Each row below holds a small network's activations on one input, seen along a few directions.
Each table varies a few parts of the input and shows all the possible inputs, shuffled.
Descriptions start from the smaller parts, as in this example, which fits no table here: one of 4 places along a line, together with either a single point or one of 9 places along a line or (one of 3 separate values, together with one of 8 places around a ring).
Shared parts are said once, and a part with two or three values counts as separate values.

Rows:
r1: 26.0, 0.1, 2.1, -10.5, -4.5, -4.8, 17.5, 6.2, 27.4, -14.4, -10.2, 3.6, 9.8, 15.4, 24.3, 3.9, 15.2
r2: -3.7, 5.1, 23.3, -9.5, -11.9, -4.6, 10.2, -9.2, 21.7, -12.8, 13.9, 4.8, 1.4, -15.6, 2.0, -22.3, -10.5
r3: -31.4, -24.5, -13.2, 9.3, 32.3, 4.2, -45.9, -31.8, -77.0, 21.4, -20.1, 6.6, -20.4, -47.7, -52.1, 48.3, 9.7
r4: -16.3, -25.5, 5.3, 0.6, 43.2, -7.1, -25.7, -41.0, -63.5, 18.7, -16.4, 20.6, -4.2, -70.0, -49.2, 51.7, 18.3
r5: -19.9, 3.4, 7.9, -2.1, -20.0, 5.3, -7.7, 1.6, 8.0, -6.5, 8.0, -14.4, -14.6, 5.9, 6.3, -27.5, -18.7
r6: 19.1, 12.4, 18.8, -8.3, -8.2, 4.8, 12.6, -2.6, 23.6, -24.0, 23.4, -6.7, -0.5, 1.2, 15.8, -6.6, 4.5
r7: 1.5, 8.7, -18.0, 12.4, -3.9, -1.5, 2.7, 24.8, 3.0, 13.7, -15.2, 1.3, 6.9, 34.7, 5.6, -1.1, -4.9
r8: -12.3, 0.6, -13.7, 3.4, 0.0, 4.7, -1.7, 13.5, 1.9, 10.9, 9.4, -5.5, 4.7, 13.2, 0.0, -23.6, -16.4
r9: 20.1, 9.1, -4.7, 7.8, -1.8, -9.6, 25.2, 12.6, 15.0, 10.6, -12.2, 16.0, 22.4, 13.6, 2.2, 8.0, 4.0
r10: 5.5, 1.3, -1.2, 1.0, -1.8, -6.7, 26.1, 1.9, 10.3, 7.4, 10.8, 4.0, 21.0, -8.6, -4.2, -11.2, -7.5
r11: 7.5, 0.2, -10.2, -3.5, -6.3, 2.8, -7.9, 17.6, 17.1, -9.9, -7.2, -5.0, -10.6, 35.5, 28.0, -8.5, 10.4
r12: 3.8, 9.1, 3.5, -0.5, -17.2, 12.7, -5.4, 6.5, 12.3, -15.1, 16.0, -25.2, -16.0, 22.3, 21.1, -11.2, -4.1
Describe the family of inputs behind these rows. -> one of 2 separate values, together with either a single point or one of 5 places around a ring
The inputs of r2 and r5 match in every part but the choice among 2 separate values. If r1 is changed in the same way as r2 into r5, which row does it become? -> r11

Rows:
r13: -16.4, -6.2, 8.1, -2.0, -0.4, 5.1, -18.3, -15.2, -15.4, -0.9, 4.5, -9.1, -15.7, -17.7, -8.8, 0.9, -5.8
r14: -7.6, -2.3, -1.1, -0.8, -4.4, 7.0, -12.5, -3.0, -7.9, -3.8, 5.0, -14.5, -11.7, 2.2, 1.2, -0.4, -3.1
r15: 6.8, -1.7, 7.1, 1.6, 13.1, -8.8, 11.4, -12.5, -8.9, 6.9, -0.1, 17.8, 13.1, -27.6, -18.2, 16.3, 7.4
r16: 19.4, 3.4, 10.7, -4.0, -1.5, -7.4, 23.0, -6.4, 15.5, -7.8, 6.5, 10.3, 13.0, -12.0, 2.1, 4.8, 9.3
r17: -12.2, 0.5, -12.8, 4.4, -0.5, 9.5, -21.8, 11.8, -11.7, 4.5, -7.2, -11.0, -12.5, 22.7, 2.9, -1.5, -5.1
r18: 18.9, 24.9, -0.5, -5.6, -44.5, 5.2, 35.4, 40.9, 72.2, -26.0, 18.1, -21.2, 6.5, 66.0, 56.2, -59.3, -17.5
r19: -20.9, -10.1, -18.3, 4.6, 8.5, 7.5, -30.4, 3.2, -27.5, 12.1, -14.0, -8.9, -13.9, 8.8, -8.5, 6.8, -4.3
r20: 15.6, 5.8, -0.6, 1.2, 2.3, -5.2, 15.2, 8.3, 11.5, 0.6, -6.7, 13.6, 12.6, 7.9, 4.5, 4.7, 8.3
r21: 10.5, -1.9, 20.0, -5.5, 2.8, -10.3, 17.8, -18.4, 7.2, -4.1, 7.6, 14.7, 8.9, -32.4, -6.7, 5.9, 8.6
r22: -18.7, -7.1, -5.4, 3.7, 11.0, 5.7, -23.6, -9.0, -28.5, 9.4, -2.0, -7.1, -9.8, -12.1, -17.7, 9.7, -7.3
r23: 4.6, -5.3, -7.1, 2.4, 13.6, -8.4, 3.8, 0.4, -6.4, 9.1, -11.6, 15.3, 9.4, -5.9, -7.0, 12.2, 9.5
Describe the family of inputs behind these rows. -> either a single point or (one of 2 separate values, together with one of 5 places around a ring)
A walk changes only the place on the ring of 5. It starts at r20 and steps to r16. List the rest of the walk in order. -> r21, r15, r23
